A small network was shown many inputs. Here are its activations along a few directions, one row for each input.
Each table varies a few parts of the input and shows all the possible inputs, shuffled.
A made-up example of a description, with smaller parts first: one of 4 places along a line, together with either a single point or (one of 2 separate values, together with one of 5 places around a ring) or one of 11 places along a line.
Shared parts are said once, and a part with two or three values counts as separate values.
In the rows, zero is written as 128.

Table:
row 1: [ 68 102  54 159 142  87 131  74 147 109 126  80 106 101 108 104]
row 2: [ 70  84 122 161 196  82 142  99  96 109 178 135 129  94  95 116]
row 3: [138 128 129  92 110  91 152 128 212  92  73 103 150 117 124 113]
row 4: [160 112 195 101 160  72 141 119 137 107 137 196  92 149 122 116]
row 5: [127  92 206 147 161 110 109  91 108  91 145 149 139 180 143 123]
row 6: [123  82 164 140 169 130 109 129 109  79 216 103 139 119 134 137]
row 7: [144 122 150  95 147 187 129 163  63 155 157 178 168  76 110 150]
row 8: [152 128 135  94 104  72 126  96 186 113  91 141  67 151 134  99]
row 9: [127 146 196 178 141 161 123 143  61 145 136 181 138 180 134 154]
row 10: [143  94  95  61 113 140  98  91 155 105 118  90 147  73 129  97]
row 11: [126 102 144 147  99 109  94  66 154 101 100  89 118 182 161 109]
row 12: [149 154  49  74  78 185 105 135 134 167  90  92 143  93 137 115]
row 13: [146  75 161  66 166 137 118 111 107 104 169 144 170  70 117 117]
row 14: [ 69 134 113 192 175 133 156 149  52 162 168 172 129 101  90 148]
row 15: [128 155  59 149  73 172  98 152 134 149 143  45 110 136 162 135]
row 16: [159 166 181 136 144 124 152 163  97 157 128 231  98 156 111 151]
row 17: [135 167  96 164  68 159 104 107 138 164  71  88 115 199 162 126]
row 18: [122 129 159 168 147 177 121 181  61 135 207 135 135 120 131 167]
row 19: [121  97  99 140 112 132  90 107 157  82 168  45 117 122 152 120]
row 20: [157 190  92 108  70 118 132 136 168 178  68 139  66 165 141 117]
row 21: [143 189  83 104  74 135 156 170 191 156  48 105 149 136 132 132]
row 22: [147 107 195  98 166  88 168 148 162  93 122 156 173 113 114 133]
row 23: [146 158 178 130 150 140 178 195 122 143 110 192 177 122 104 171]
row 24: [ 75 159  16 168 105 130 139 119 124 175 101  81  99 117 123 119]
- Describe the family of inputs behind these rows. => one of 4 places along a line, together with either a single point or one of 5 places around a ring
- Which other rows agree with row 7 in the place on the line of 4? List them by row number. => row 9, row 14, row 16, row 18, row 23

Table:
row 25: [121 173  30 122  72 113 121 118 177 160  76  95  55 128 132 103]
row 26: [133 130  61 116  57 165  75  83 151 134  89  62 108 138 157 100]
row 27: [138 117 137  90 146 149 148 158 108 132 145 148 167  71 110 141]
row 28: [121 161 132 163 129 160 141 161  81 170 131 168 142 140 115 155]
row 29: [126 133  57  93  83  96 126  75 204 134  42  60 134 142 145  85]
row 30: [161 154 149  98 125 155 152 168 122 155 114 174 158 108 111 148]
row 31: [129 159 163 167 132 134 142 146  98 153 114 179 114 182 131 151]
row 32: [124  84 149  91 174 124 126 122 123  93 171 133 156  72 108 123]
row 33: [168 153 178 102 126 127 150 156 138 137  96 187 130 150 128 143]
row 34: [ 86  91 132 158 181 131 118 112  81 107 189 124 139 101 113 127]
row 35: [158 122 196 101 138  93 134 130 144 108 125 166 122 146 132 126]
row 36: [112 138  90 146  86 119 129 131 195 103  88  54 132 128 141 127]
row 37: [141  76 179 102 166  90 124 107 138  74 167 148 134 113 122 119]
row 38: [135 159  56 129  88 159 110 148 146 153 137  51 114 138 157 131]
row 39: [102 120 119 159 154 155 135 149  68 147 161 138 152 101 114 146]
row 40: [103  81 166 170 175 100 118  95  97  91 186 135 116 142 124 124]
row 41: [119 125 182 168 146 105 128 119 105 126 145 156 104 177 134 128]
- Describe the family of inputs behind these rows. => either one of 5 separate values or (one of 2 separate values, together with one of 6 places around a ring)
- Change only the choice among 2 separate values in row 34. List by row number the other rows that result. => row 32

Table:
row 42: [ 68 110 113 168 153 153 117 122  66 113 181 136 126 108 119 156]
row 43: [119 145  83 130 129  47 147 108 220 106  55 138  61 131  94  75]
row 44: [130 137 204 165 161 119 143 112  93 138 153 186 123 186 133 143]
row 45: [154 161 115 153 139 164 152 198  91 175 113 175 151 130 110 146]
row 46: [178 142  56 114  58 181  46 103 159 136 120  55  63 161 164  85]
row 47: [130  58 183 121 159  84 118  84 119  76 171 119 120 102 133 139]
row 48: [173 155 198 134 134 113 133 164 112 150 112 198 144 178 119 138]
row 49: [100 168  38 121  86 105 129 116 117 199  91  95  77 134 139  88]
row 50: [ 99  89 189 161 161 110 115  99  91  85 172 163 113 155 145 120]
row 51: [107 144 120 187 156 170 160 154  72 162 160 163 140 148 106 133]
row 52: [114  96  90  83 163 137 129 125 143 107 176  97 186  65 114 110]
row 53: [ 94  87 109 138 147 128 115 109 102 108 192 104 143  57 109 147]
row 54: [110 166  89 169  67 121 142 163 200 113 115  29 125 171 174 159]
row 55: [159 173 129  90 109 177 153 196 122 159 101 161 141  74 113 147]
row 56: [114 127  88 116  68 149 109  58 164 142  18  66 177 139 149 130]
row 57: [178 149 209  69 108 128 137 173 148 136  96 183 129 127 116 139]
row 58: [149  67 164  57 178  90 132  93 157  71 150 109 158 110 138 123]
- Describe the family of inputs behind these rows. => either one of 5 separate values or (one of 2 separate values, together with one of 6 places along a line)
- Which other rows belong to the same alternative as row 50? List them by row number. => row 42, row 44, row 45, row 47, row 48, row 51, row 52, row 53, row 55, row 57, row 58

Table:
row 59: [150 153 209 171 139 143 136 158  77 151 142 201 122 196 137 164]
row 60: [164 190 117  97  85 129 166 168 167 174  48 167 129 141 121 137]
row 61: [102 100 159 141 195 138 145 154  58 123 200 173 154  74  95 146]
row 62: [136  92  98  79 111  96 110  85 198  83 110  56 133 108 144  90]
row 63: [124 165  63 149  64 126 107 101 167 150  74  79  76 183 157 111]
row 64: [ 93  66 152 164 169  90 105  70 116  73 179 106 115 138 131 112]
row 65: [125  59 162  87 169  90 116  87 154  59 157 114 151  87 120 104]
row 66: [129 200  77 140  93 175 152 185 113 197  84 146 130 120 117 151]
row 67: [186 144 215  95 138 143 155 173 116 139 121 211 160 146 121 157]
row 68: [153 153 180 139 140 194 140 192  59 163 159 187 163 127 122 176]
row 69: [ 92  65 113 131 170 134 109 104  99  88 197  92 159  70 115 124]
row 70: [100 102  94 155 113  97  97  69 161  96 132  50  94 156 154  95]
row 71: [159 154  73  77  62 124 123 114 201 142  51  85 114 132 147 102]
row 72: [139  92 199  96 194  95 157 134 117  98 163 194 153  98  98 132]
row 73: [102 101 196 174 192  92 137 120  77 110 182 185 111 143 112 136]
row 74: [125 201 115 168  89 127 146 155 128 183  68 159  88 188 134 141]
row 75: [125 166  28 117  69 169 109 131 149 168  91  63 120 113 142 117]
row 76: [100 102  55 123 112 141  97 104 147 107 150  36 135  86 138 110]
- Describe the family of inputs behind these rows. => one of 3 separate values, together with one of 6 places around a ring
- The inputs of row 74 and row 66 match in every part but the choice among 3 separate values. If row 64 is changed in the same way as row 74 into row 66, which row does it become? => row 69
- Change only the place on the ring of 6 in row 60. List by row number the other rows that result. => row 62, row 65, row 67, row 71, row 72

Table:
row 77: [217 145 140  16  96 145 117 184 185 115 148 118 124  96 148 128]
row 78: [120 111 197 169 199  36 162 123 167  80 153 131 124 211 141 125]
row 79: [ 80 164  33 138  55 119 122  99 139 190  61  32 123 137 154  89]
row 80: [227 121 216  60  88 182  89 116 100 148 123 174 138 174 167 129]
row 81: [115 107 169 101 231  50 191 113 120 135 131 206 173 113  81 112]
row 82: [126 173 118 159  83 157 101 127  32 228 121 158  78 176 155 123]
row 83: [148 102 188 108 188  80 105  52  95 137 157 201  84 196 131  93]
row 84: [158 167 153 141  93 155 100  96 116 152  66 232  54 180 119 133]
row 85: [101  81 132 105 144 109 100 136 125  67 216 104  79  29 111 114]
row 86: [184 112 127  40  58 142 101  93 209 108  55  49 188 132 168  96]
row 87: [198 138 228 117  94 137 140 191 176  94 123 103 184 190 173 168]
row 88: [ 64  44 109 124 108 103  87  51 145  56 121  40 141  69 135  87]
row 89: [115 195  48 116  89 123 137 194 114 197 149  99  61 102 133 116]
row 90: [ 76  82 219 202 143 105 119 142 119  46 191  95 141 120 135 148]
row 91: [107 118  78 157 187 197 160 156  64 158 163 146 214  76  87 173]
row 92: [189 127 195  44 137 158 173 183 130 143  89 181 231  91 117 152]
row 93: [ 87 194 132 211  95 120 162 197 107 172 120  85 116 198 159 157]
row 94: [ 90 179  98 147 121 130 194 188  56 228  98 161 166  99 103 145]
row 95: [106 130 111 224 162 190 124 165 115 103 184  71 164 173 145 182]
row 96: [139 123 103 165 151 228  66  95  38 158 188 142 127 157 135 142]
row 97: [144 106 110  71 193  43 144 118 173 103 183 139  61 117 116  84]
row 98: [108  78  93  95 160  37 126  29 194  97  88  74 126 154 134  64]
row 99: [132 177 160 207  97 107 160 166 188  99  69 159  96 191 126 172]
row 100: [ 95 104   9 148 120 185  84  69 145 121 127  19 174 118 141 114]
row 101: [152 179  76 102  94 119 135 164 200 122  98 170  36  99 101 128]
row 102: [123 145  59 131  57 107 125  69 217 114   4 102  98 132 125 107]
row 103: [126 166 127 136 130 123 194 157 141 151  44 235 144  95  72 159]
row 104: [ 72  73 186 133 179 118 151 135  71  93 163 168 188  28  77 137]
row 105: [131 135  28 126 156 192 100 159 123 128 215  84 107  78 119 145]
row 106: [112  64 198 146 132 143  70  73  39  96 192 162  98 108 131 118]
- The inputs of row 81 and row 97 match in every part but one. If row 94 is changed in the same way as row 81 into row 97, which row does it become? => row 89
- Describe the family of inputs behind these rows. => one of 5 separate values, together with either a single point or one of 5 places around a ring
- Change only the place on the ring of 5 in row 98. List by row number the other rows that result. => row 79, row 88, row 100, row 102
